Each row below holds a small network's activations on one input, seen along a few directions.
Each table varies a few parts of the input and shows all the possible inputs, shuffled.
Descriptions start from the smaller parts, as in this example, which fits no table here: line(6) and (point or line(9) or (values(2) and ring(8))).
Shared parts are said once, and a part with two or three values counts as separate values.
In the rows, 128 means zero.

Other details of the inputs shift rows strongly along two fixed directions, in all tables alike. That doesn't count.

Rows:
row 1: [ 97  70 159 104 126 127 121  86 137 105 146 137 138 117 148]
row 2: [161 172 124 124 121 118 121 148  74 166 139 127 130  93 113]
row 3: [137  96 155  84 119 128 105  81  92 116 155 135 141  83 125]
row 4: [162 196 107 133 129 126 137 180 117 153  87 119 110 139  96]
row 5: [106  86 148  81 119 145 126  75 155  78 135 129 134 137 135]
row 6: [ 99 113 140 133 136 117 130 135 156 134 127 128 131 141 142]
row 7: [ 62  95 137 169 143 119 155 149 192 125 118 129 129 183 168]
row 8: [146 129 146  86 112 117 107 105  66 132 154 132 137  67 119]
row 9: [192 224 100 131 129 109 120 194  85 205 119 116 119 101  88]
row 10: [171 174 124 107 122 117 110 146  77 168 138 123 129  86 101]
row 11: [126 138 133 132 125 117 132 137 108 144 136 131 129 113 135]
row 12: [ 90 146 116 179 154 110 152 195 210 163  98 121 117 193 146]
row 13: [ 81  99 113 179 148 131 150 133 192  88  95 134 109 191 150]
row 14: [ 66  94 138 157 146 119 147 148 204 128 115 126 128 182 160]
row 15: [ 89  76 157 109 127 120 126  95 142 103 142 138 136 116 155]
row 16: [163 192  85 164 135 122 133 176 108 143  98 127 105 141  98]
row 17: [126 137 135 118 124 114 124 139 111 145 136 127 129 111 128]
row 18: [129  95 153  98 116 131 116  85  81 116 157 137 140  87 134]
row 19: [144 144 127 109 119 133 134 133 109 120 103 125 115 123 109]
row 20: [144 129 145  98 111 122 113 104  59 132 155 134 138  70 125]
row 21: [136 167 110 166 145 121 142 179 151 175 113 123 122 158 127]
row 22: [169 130 144  89 110 133 106  93  44 139 161 136 137  63 110]
row 23: [102  70 135 126 121 139 126  73 121  63 128 143 121 127 139]
row 24: [178 171 120 180 142 117 149 187 144 140 106 102 117 155 109]
row 25: [ 91  71 157 117 124 129 130  88 127 104 147 139 139 119 156]
row 26: [171 130 145  75 110 127  99  93  52 138 159 132 136  60 104]
row 27: [135  95 153  96 118 133 112  79  83 115 157 138 142  85 131]
row 28: [112 121 134 125 132 134 143 130 155 105  95 128 114 153 131]
row 29: [115 116  89 151 131 155 125 114 155 106 130 129 131 151 132]
row 30: [224 175 132 131 122 118 124 146  65 132 130 111 123  82  88]
row 31: [166 203 100 118 122 131 132 173 133 160 104 110 121 145  89]
row 32: [ 63  54 156 141 138 130 140  95 180  97 133 136 139 158 171]
row 33: [ 95 153  83 177 142 140 147 181 215 150  99 122 120 212 142]
row 34: [106  75 116 124 123 162 112  63 137  71 150 137 140 123 143]
row 35: [ 99  42 169 155 142 127 148  87 190  55 123 121 135 161 159]
row 36: [136 167 113 153 145 117 135 180 162 175 110 121 121 156 121]
row 37: [106  75 115 123 123 162 110  64 136  70 150 139 143 123 141]
row 38: [162 199  79 137 124 136 121 171 125 168 117 124 123 137 104]
row 39: [168 141 132  57  99 142 111  89  75 113 144 123 133  85  94]
row 40: [101  80 130 102 117 153 114  70 145  87 146 141 137 127 149]
row 41: [161 190 108 150 134 116 134 182 109 184 120 121 122 126 113]
row 42: [ 90 146 114 190 153 114 158 193 200 163 101 122 118 195 151]
Description of these inputs: values(3) and (point or ring(5) or (values(2) and line(4))).
The inputs of row 31 and row 5 match in every part but the values(3) part. If row 27 is changed in the same way as row 31 into row 5, which row does it become? -> row 21
The inputs of row 40 and row 38 match in every part but the values(3) part. If row 15 is changed in the same way as row 40 into row 38, which row does it become? -> row 8
Change only the values(3) part in row 7. List by row number the other rows that result. -> row 11, row 20
Start at row 17 and move only the line(4) part, one step at a time. The first step leads to row 14. Which rows follow, in order? -> row 1, row 26

Rows:
row 43: [139 128 119 108 119 140 115 108 115 118 137 129 133 114 119]
row 44: [111  71 167  88 116 132 120  71 111  97 154 136 141 100 143]
row 45: [106 104 125 124 127 141 132 107 152  95 117 132 124 149 135]
row 46: [138 105 153  85 114 126 108  86  87 117 154 136 137  80 126]
row 47: [106 129 108 160 139 133 143 147 168 120 106 129 118 171 137]
row 48: [ 76  53 160 115 129 128 124  78 144  94 147 142 138 124 161]
row 49: [147 123 125 117 119 138 119 104 100 112 142 129 133 106 122]
row 50: [105  74 159 128 131 129 140  99 161  75 117 126 126 146 142]
row 51: [179 197 114 133 124 113 125 175  74 184 130 119 125 100 101]
row 52: [165 150 139  86 110 124 112 117  64 146 146 129 133  75 109]
row 53: [108 136 105 151 135 135 136 145 159 130 115 129 123 160 135]
row 54: [148 173 118 142 130 114 132 170 108 172 124 122 125 123 118]
row 55: [151 167 123 127 127 115 124 154  90 166 131 127 126 104 116]
row 56: [134 114 124 137 131 136 127 113 130 106 127 130 127 130 128]
row 57: [137 136 133 128 128 117 122 133 108 144 137 130 130 109 127]
row 58: [140 130 135 126 126 121 123 127 106 140 141 128 132 106 128]
row 59: [104 139 104 146 135 137 138 148 176 128 107 126 122 173 132]
row 60: [ 89 141  97 204 161 130 164 194 247 135  76 115 112 236 142]
row 61: [168 193 110 119 125 117 119 169  90 181 126 123 122 105  99]
row 62: [131 142 107 143 131 134 126 140 137 134 127 126 128 138 125]
row 63: [141 123 148  85 114 126 112 100  80 130 148 134 134  81 121]
row 64: [ 84  68 155 123 133 130 133  97 172 102 137 132 137 145 158]
row 65: [154 192  90 159 136 131 140 186 151 162 104 113 119 163 106]
row 66: [114  83 154 138 132 124 139 103 143  84 124 129 126 135 142]
What is each input in this table made of? -> values(2) and (point or ring(5) or ring(6))
List by row number the other rows that have the values(2) part in common with row 52. -> row 43, row 44, row 45, row 46, row 50, row 59, row 60, row 61, row 63, row 64, row 65
Change only the ring(6) part in row 54. List by row number the other rows that result. -> row 48, row 51, row 55, row 57, row 58

Rows:
row 67: [159 100 147  93 115 138 110  75  94  93 154 125 141  89 112]
row 68: [ 91 139  97 131 131 144 132 141 185 131 111 129 125 179 131]
row 69: [100  64 134 143 132 143 131  81 157  67 131 139 128 144 158]
row 70: [185 184 125 116 120 121 132 152  70 147 108 121 114 104  91]
row 71: [151 142 108 146 125 135 127 129 115 111 127 127 124 121 122]
row 72: [ 48 108 131 192 155 115 163 179 240 158 112 121 134 219 175]
row 73: [107 118 113  91 116 152 114  96 136 111 134 135 132 127 126]
row 74: [ 96 118 147 144 144 107 142 158 181 140 110 122 125 159 146]
row 75: [158  99 148  94 115 142 109  76  96  92 151 124 142  87 114]
row 76: [106  99 130 134 128 125 120 107 110 118 145 139 133 114 139]
row 77: [110 117 113  92 116 153 112  95 134 113 131 140 131 128 129]
row 78: [ 76  60 163 120 129 128 132  92 157 119 152 139 143 134 174]
row 79: [171 219 100 164 136 113 154 221 128 176  80 108 104 159  95]
row 80: [154 102 129 107 110 138 112  75  76  79 153 135 133  86 124]
row 81: [ 58  98 146 175 160 108 161 169 242 138  94 126 117 208 165]
row 82: [171 104 144  90 113 142 106  76  83 101 151 130 136  79 110]
row 83: [204 234 103 136 123 113 139 203  71 178  99 110 107 116  75]
row 84: [189 246  74 166 136 111 123 215  68 213 115 117 118 108  85]
row 85: [110  98 130 134 132 129 119 105 110 121 142 144 130 113 142]
row 86: [106 126 146 139 138 105 139 160 166 145 116 125 121 149 140]
row 87: [137 110 159  82 113 126 111  84  67 136 172 132 150  65 133]
What is each input in this table made of? -> values(3) and (point or ring(6))
The inputs of row 72 and row 78 match in every part but the values(3) part. If row 67 is changed in the same way as row 72 into row 78, which row does it become? -> row 82
Change only the values(3) part in row 86. List by row number the other rows that result. -> row 74, row 81
Change only the values(3) part in row 84. List by row number the other rows that result. -> row 76, row 85
